A small network was shown many inputs. Here are its activations along a few directions, one row for each input.
In each table, some parts of the input vary, and every possible input appears once, in random order.
A made-up example of a description, with smaller parts first: ring(8) and (point or line(9) or (values(2) and line(6))).
Shared parts are said once, and a part with two or three values counts as separate values.
In the rows, zero is written as 128.

Other details of the inputs vary at random and push rows far along two fixed directions, the same in every table; ignore that.

Table:
row 1: [ 42 146 112 143 178 139  78 104 129 139 139 124]
row 2: [ 45 173  89 152 139 145 138  89 134 131 198 113]
row 3: [105 106 130 144 162 122  96 133 110 116  92 123]
row 4: [118  99 118 141 161 124 101 124  97 121 107 129]
row 5: [209  60 155  96 150 110 103 146 123 176  26 164]
row 6: [ 64 181  85 142 165 147 113  91 129 122 199 104]
row 7: [136 139 118 102 162 130 105 102 148 181 114 136]
row 8: [128 146 105 149 104 130 180 131 119  90 172 106]
row 9: [103  55 160 144 146 116  85 131  95 136  39 166]
row 10: [120 170 108 132  85 123 161 124 161 122 176 113]
row 11: [193 141 111 101  73 119 163 176 119  90 157 150]
row 12: [118  97 144 144 133 143 118 114 130 149  95 124]
row 13: [ 71 103 155 131 157 127  74 108 130 194  94 138]
row 14: [144 165 140 139 118 125 167 125 138 119 174  72]
row 15: [187  71 188  77 119 118  91 165 128 150  43 194]
row 16: [204 155 130 104  69 134 163 172 152 110 149 139]
row 17: [185 156 133 109  76 116 161 176 130  78 149 151]
row 18: [ 55 128 154 141 195 153 102  59 132 153 127  97]
row 19: [204 122 112 116  79 117 180 171 105  76 142 126]
row 20: [129 149 113 150  90 120 182 117 152 108 167  92]
Description of these inputs: values(2) and (point or line(4) or ring(5)).
- The inputs of row 18 and row 15 match in every part but the values(2) part. If row 14 is changed in the same way as row 18 into row 15, which row does it become? => row 13
- Start at row 17 and move only the ring(5) part, one step at a time. The first step leads to row 2. Which rows follow, in order? => row 11, row 6, row 1

Table:
row 21: [ 72  87  85 135 158 119  70 112 113 159  99 165]
row 22: [137 192 116 142  83 101 165 177 136  65 189 107]
row 23: [221  43 153 130  63 104 161 183 105 112  52 162]
row 24: [230  82 146  99 128  98 125 181 106 124  56 138]
row 25: [101 106 167 132 157 121 101  92 153 190  88 108]
row 26: [178 178 116 131  69 120 194 141 167 128 178  93]
row 27: [ 89 116 150  99 139 144  75 113 142 187 106 176]
row 28: [ 72 148 130 148 185 162 132  71 124 117 152  93]
row 29: [182 144 121  96  57 118 157 167 165 131 142 159]
row 30: [199 170 164  91 108 132 144 147 160 127 139 130]
row 31: [ 82 104 113 117 187 135  64 112 100 159 106 173]
row 32: [175  59 134 120  68 113 140 168 107 105  68 186]
row 33: [109 192 100 128 111 162 187 103 123  73 228 102]
row 34: [ 51 110  82 165 186 127  85  84 109 174 114 108]
row 35: [104  70 162 152 161 127 120  95 111 149  70 112]
row 36: [ 90 171 106 128 210 154  98  88 122 128 160  92]
row 37: [ 85 204 132 163 105 140 158 143 133  48 230  74]
- What do these inputs look like to the network? => values(2) or (values(3) and ring(5))
- Start at row 31 and move only the ring(5) part, one step at a time. The first step leads to row 36. Which rows follow, in order? => row 24, row 34, row 21
